A small network was trained on invented records. Each row is its activation on one of them, seen along a few directions.
After each row come some of the record's fields: Y, E, D, S, H, K.
A field that a record lacks is written none.
Other fields move the rows too, some of them a lot.
(in the rows, 500 means zero)
Strong random noise was added to every row along 2 fixed directions; ignore it. To show where, here is one row again and again, with new noise each time:
710 704 629 379 488 585 448 573 300 542 475 634 658 523 425 471 577 441
 662 585 431 456
601 267 701 539 465 248 535 567 736 629 533 252 321 338 396 626 454 605
 460 431 657 637
664 520 698 447 476 431 502 552 513 622 511 451 518 440 396 552 513 524
 583 534 550 538
703 674 633 390 486 562 454 573 330 547 479 608 635 511 423 481 569 452
 648 575 447 468

487 546 446 495 500 479 530 581 465 478 500 509 475 454 566 482 476 437
 489 556 436 520 -> Y: y2 / E: e1 / D: d1 / S: s3 / H: h1 / K: k1
445 460 357 565 543 646 446 465 395 220 442 678 564 558 532 366 566 432
 526 416 468 398 -> Y: y3 / E: e1 / D: d1 / S: s4 / H: h1 / K: k2
625 505 681 396 500 439 456 508 505 621 503 407 514 509 410 541 509 584
 535 453 553 525 -> Y: y2 / E: e2 / D: none / S: s5 / H: h2 / K: k2
464 580 601 393 515 502 458 437 494 594 503 476 546 586 405 524 498 589
 505 479 539 466 -> Y: y2 / E: e1 / D: none / S: s1 / H: h2 / K: k1
458 504 727 489 465 340 651 407 720 873 611 253 432 429 462 633 371 601
 466 627 616 607 -> Y: y3 / E: e2 / D: d2 / S: s3 / H: h2 / K: k2
483 412 405 589 503 498 505 534 540 407 489 538 458 480 557 479 497 450
 462 475 504 533 -> Y: y3 / E: e1 / D: none / S: s2 / H: h1 / K: k2
461 671 439 484 519 634 506 433 376 459 493 673 634 597 522 459 515 433
 549 595 418 409 -> Y: y3 / E: e1 / D: none / S: s2 / H: h1 / K: k2
684 541 574 412 483 493 430 603 382 493 459 520 538 484 460 486 546 484
 559 479 458 524 -> Y: y2 / E: e2 / D: none / S: s5 / H: h1 / K: k2
532 559 478 506 544 620 481 473 362 384 451 630 604 538 489 446 544 443
 590 506 449 429 -> Y: y3 / E: e1 / D: none / S: s1 / H: h1 / K: k2
614 590 594 356 429 365 449 642 451 638 526 373 430 474 542 514 450 534
 456 545 478 598 -> Y: y1 / E: e2 / D: d3 / S: s3 / H: h2 / K: k2
247 520 645 487 508 361 612 308 753 792 589 296 428 531 425 628 352 663
 415 555 630 521 -> Y: y3 / E: e1 / D: d1 / S: s3 / H: h2 / K: k1
726 490 516 403 475 456 370 689 343 409 443 522 470 473 491 473 573 476
 543 428 447 529 -> Y: y1 / E: e2 / D: none / S: s1 / H: h1 / K: k1
634 396 383 415 490 452 320 700 336 290 406 505 411 489 548 453 584 485
 449 328 394 541 -> Y: y2 / E: e2 / D: none / S: s1 / H: h2 / K: k2
502 503 509 507 456 456 511 507 565 576 518 463 471 472 490 560 485 517
 471 522 520 546 -> Y: y3 / E: e2 / D: d2 / S: s4 / H: h1 / K: k1
726 439 669 466 480 521 461 518 465 471 489 519 562 484 428 429 564 501
 611 468 574 499 -> Y: y1 / E: e2 / D: d1 / S: s4 / H: h1 / K: k2
598 557 629 465 442 370 580 600 553 719 557 369 430 372 513 546 420 492
 483 627 505 626 -> Y: y2 / E: e2 / D: d2 / S: s3 / H: h1 / K: k2
533 397 628 585 512 443 582 473 628 568 511 419 472 401 427 563 479 519
 546 508 603 538 -> Y: y3 / E: e1 / D: none / S: s1 / H: h1 / K: k1
370 673 448 469 494 519 558 488 461 582 523 535 521 523 562 491 458 464
 478 614 446 494 -> Y: y3 / E: e1 / D: d2 / S: s3 / H: h2 / K: k1
614 500 561 513 536 649 481 460 420 370 468 657 644 525 446 381 578 443
 633 493 524 416 -> Y: y2 / E: e1 / D: d1 / S: s4 / H: h1 / K: k2
733 886 881 267 421 542 491 441 411 895 562 527 742 590 326 557 492 563
 703 717 560 469 -> Y: y1 / E: e2 / D: d2 / S: s4 / H: h1 / K: k1
597 368 664 623 538 529 623 410 611 570 515 439 543 398 432 542 501 494
 625 548 598 504 -> Y: y3 / E: e1 / D: none / S: s1 / H: h1 / K: k2
595 614 706 489 527 557 576 426 517 651 523 521 646 487 396 525 497 499
 639 601 566 459 -> Y: y3 / E: e1 / D: none / S: s5 / H: h1 / K: k1
381 522 330 412 475 470 395 532 486 462 497 508 423 607 552 493 506 544
 349 421 434 513 -> Y: y2 / E: e2 / D: none / S: s2 / H: h2 / K: k1
634 391 447 582 521 560 507 565 429 370 456 543 508 423 536 467 567 406
 574 484 444 498 -> Y: y3 / E: e2 / D: none / S: s5 / H: h1 / K: k2
744 483 709 390 465 401 425 597 448 580 478 425 492 462 402 519 519 547
 559 461 564 559 -> Y: y1 / E: e2 / D: none / S: s1 / H: h1 / K: k2
626 609 586 471 494 638 503 455 412 529 499 609 662 531 462 455 553 466
 646 572 495 435 -> Y: y3 / E: e2 / D: d3 / S: s4 / H: h1 / K: k2
264 587 357 499 497 431 545 492 530 533 537 467 402 501 591 508 410 496
 371 546 456 515 -> Y: y3 / E: e1 / D: d2 / S: s3 / H: h2 / K: k1
380 453 657 437 451 276 538 409 786 822 595 238 370 518 412 666 382 691
 352 498 651 591 -> Y: y2 / E: e2 / D: none / S: s2 / H: h2 / K: k1
456 394 382 611 525 484 522 538 521 391 475 479 425 437 554 518 503 455
 479 459 471 504 -> Y: y3 / E: e1 / D: none / S: s5 / H: h1 / K: k1
625 543 226 396 495 558 280 754 180 168 387 673 492 546 618 389 636 393
 472 370 267 476 -> Y: y2 / E: e2 / D: none / S: s5 / H: h2 / K: k1
321 553 361 501 509 517 490 463 508 467 507 555 479 582 544 504 477 512
 408 493 481 458 -> Y: y3 / E: e1 / D: none / S: s2 / H: h2 / K: k1
394 353 462 627 509 418 575 452 681 497 529 426 385 448 523 541 430 523
 416 485 567 544 -> Y: y3 / E: e1 / D: none / S: s2 / H: h1 / K: k2
467 569 475 520 516 610 493 413 448 444 490 615 590 552 478 463 516 478
 557 519 491 431 -> Y: y3 / E: e1 / D: d2 / S: s4 / H: h1 / K: k2
525 260 360 576 510 379 447 653 544 303 451 427 322 389 552 504 522 481
 405 348 489 567 -> Y: y2 / E: e1 / D: none / S: s5 / H: h1 / K: k1
583 398 366 599 488 538 521 584 480 375 475 563 455 449 611 463 539 403
 487 514 414 549 -> Y: y3 / E: e2 / D: none / S: s2 / H: h1 / K: k2
615 636 496 427 459 495 453 597 407 521 500 580 554 523 520 495 523 444
 516 577 430 509 -> Y: y2 / E: e2 / D: none / S: s2 / H: h1 / K: k1
516 551 508 499 491 510 528 500 507 540 511 537 522 514 506 504 493 484
 514 559 494 498 -> Y: y2 / E: e1 / D: none / S: s2 / H: h1 / K: k1
671 411 530 595 543 634 544 491 429 384 461 603 607 441 475 433 584 385
 648 517 479 475 -> Y: y3 / E: e2 / D: none / S: s5 / H: h1 / K: k3
747 329 778 501 491 400 524 525 602 611 510 375 466 394 351 536 511 545
 591 472 653 571 -> Y: y1 / E: e2 / D: none / S: s5 / H: h1 / K: k3
583 467 221 522 504 597 406 690 265 165 420 664 479 485 675 350 588 340
 492 451 288 495 -> Y: y2 / E: e2 / D: d1 / S: s3 / H: h1 / K: k2
445 613 561 486 533 679 517 350 452 500 509 639 678 597 433 437 542 501
 590 537 542 368 -> Y: y3 / E: e1 / D: d1 / S: s4 / H: h2 / K: k1
197 530 397 464 527 575 436 324 511 412 511 571 525 678 459 455 493 608
 384 388 550 377 -> Y: y3 / E: e1 / D: d1 / S: s4 / H: h2 / K: k1
549 483 301 514 520 576 410 624 312 247 420 636 511 489 580 433 588 394
 507 434 364 467 -> Y: y3 / E: e2 / D: none / S: s1 / H: h1 / K: k1

Which values does each new row have?
484 382 540 493 477 350 506 536 626 558 528 322 357 448 527 543 440 568
 414 459 541 591 -> Y: y2 / E: e2 / D: d1 / S: s3 / H: h2 / K: k2
660 502 515 456 496 587 412 552 361 343 455 639 590 527 473 390 595 442
 578 452 470 464 -> Y: y2 / E: e2 / D: d1 / S: s4 / H: h1 / K: k2
718 535 710 458 490 529 519 511 459 627 494 492 600 454 419 520 527 492
 650 577 528 515 -> Y: y2 / E: e2 / D: none / S: s1 / H: h1 / K: k2
125 598 208 484 516 452 491 485 476 459 507 503 377 583 638 486 430 519
 292 496 395 480 -> Y: y3 / E: e1 / D: d2 / S: s3 / H: h2 / K: k1
546 626 595 468 530 584 520 455 436 553 492 562 628 533 439 509 520 480
 601 549 506 441 -> Y: y3 / E: e1 / D: none / S: s5 / H: h1 / K: k1
305 532 481 454 532 474 467 395 543 537 509 452 468 598 449 540 460 617
 418 435 537 459 -> Y: y3 / E: e1 / D: none / S: s1 / H: h2 / K: k1
337 267 208 569 547 440 385 570 454 178 429 478 314 504 607 477 516 524
 323 269 433 502 -> Y: y3 / E: e1 / D: none / S: s1 / H: h2 / K: k2
448 592 300 488 529 647 441 521 305 298 453 658 562 582 625 391 550 399
 516 503 335 422 -> Y: y3 / E: e1 / D: d1 / S: s3 / H: h2 / K: k2
512 477 630 595 503 501 623 403 644 645 550 472 532 467 462 541 445 502
 548 598 593 527 -> Y: y3 / E: e1 / D: none / S: s2 / H: h1 / K: k2
698 442 861 471 490 411 580 450 650 764 543 332 532 417 345 595 473 593
 612 540 661 558 -> Y: y2 / E: e2 / D: none / S: s5 / H: h1 / K: k2
604 591 504 474 520 618 491 537 344 404 467 638 608 524 523 404 541 411
 611 555 421 450 -> Y: y2 / E: e1 / D: d1 / S: s3 / H: h1 / K: k2
475 355 551 610 510 420 609 473 661 536 531 390 420 396 508 533 440 501
 485 522 564 562 -> Y: y3 / E: e1 / D: d1 / S: s3 / H: h1 / K: k2
602 446 459 526 492 487 470 621 442 399 451 536 465 427 518 494 547 441
 519 469 452 537 -> Y: y3 / E: e2 / D: none / S: s1 / H: h1 / K: k1
421 465 479 613 511 533 606 401 587 528 533 502 500 500 531 517 466 480
 504 567 514 486 -> Y: y3 / E: e1 / D: none / S: s2 / H: h1 / K: k2
438 628 613 568 497 506 700 394 577 753 586 442 547 439 526 546 396 464
 564 732 518 527 -> Y: y3 / E: e1 / D: d2 / S: s3 / H: h1 / K: k2
491 707 446 325 460 526 400 540 384 574 502 566 547 643 511 498 523 518
 446 532 400 489 -> Y: y2 / E: e2 / D: none / S: s2 / H: h2 / K: k1
474 544 598 573 495 487 629 431 618 649 548 491 521 468 472 558 445 488
 533 628 562 523 -> Y: y3 / E: e1 / D: none / S: s2 / H: h1 / K: k1
672 638 431 444 529 705 411 572 186 311 411 745 674 549 521 380 620 359
 649 522 345 410 -> Y: y3 / E: e2 / D: none / S: s1 / H: h1 / K: k2
606 371 421 561 504 476 466 630 459 367 449 491 433 402 548 502 541 448
 516 444 458 537 -> Y: y3 / E: e2 / D: none / S: s1 / H: h1 / K: k1
550 429 626 580 489 507 599 401 638 626 541 432 523 431 444 551 480 520
 567 562 591 523 -> Y: y3 / E: e2 / D: d2 / S: s4 / H: h1 / K: k2
391 420 315 620 478 345 603 651 593 486 530 397 301 318 661 514 415 417
 356 550 443 626 -> Y: y3 / E: e1 / D: d2 / S: s3 / H: h1 / K: k1
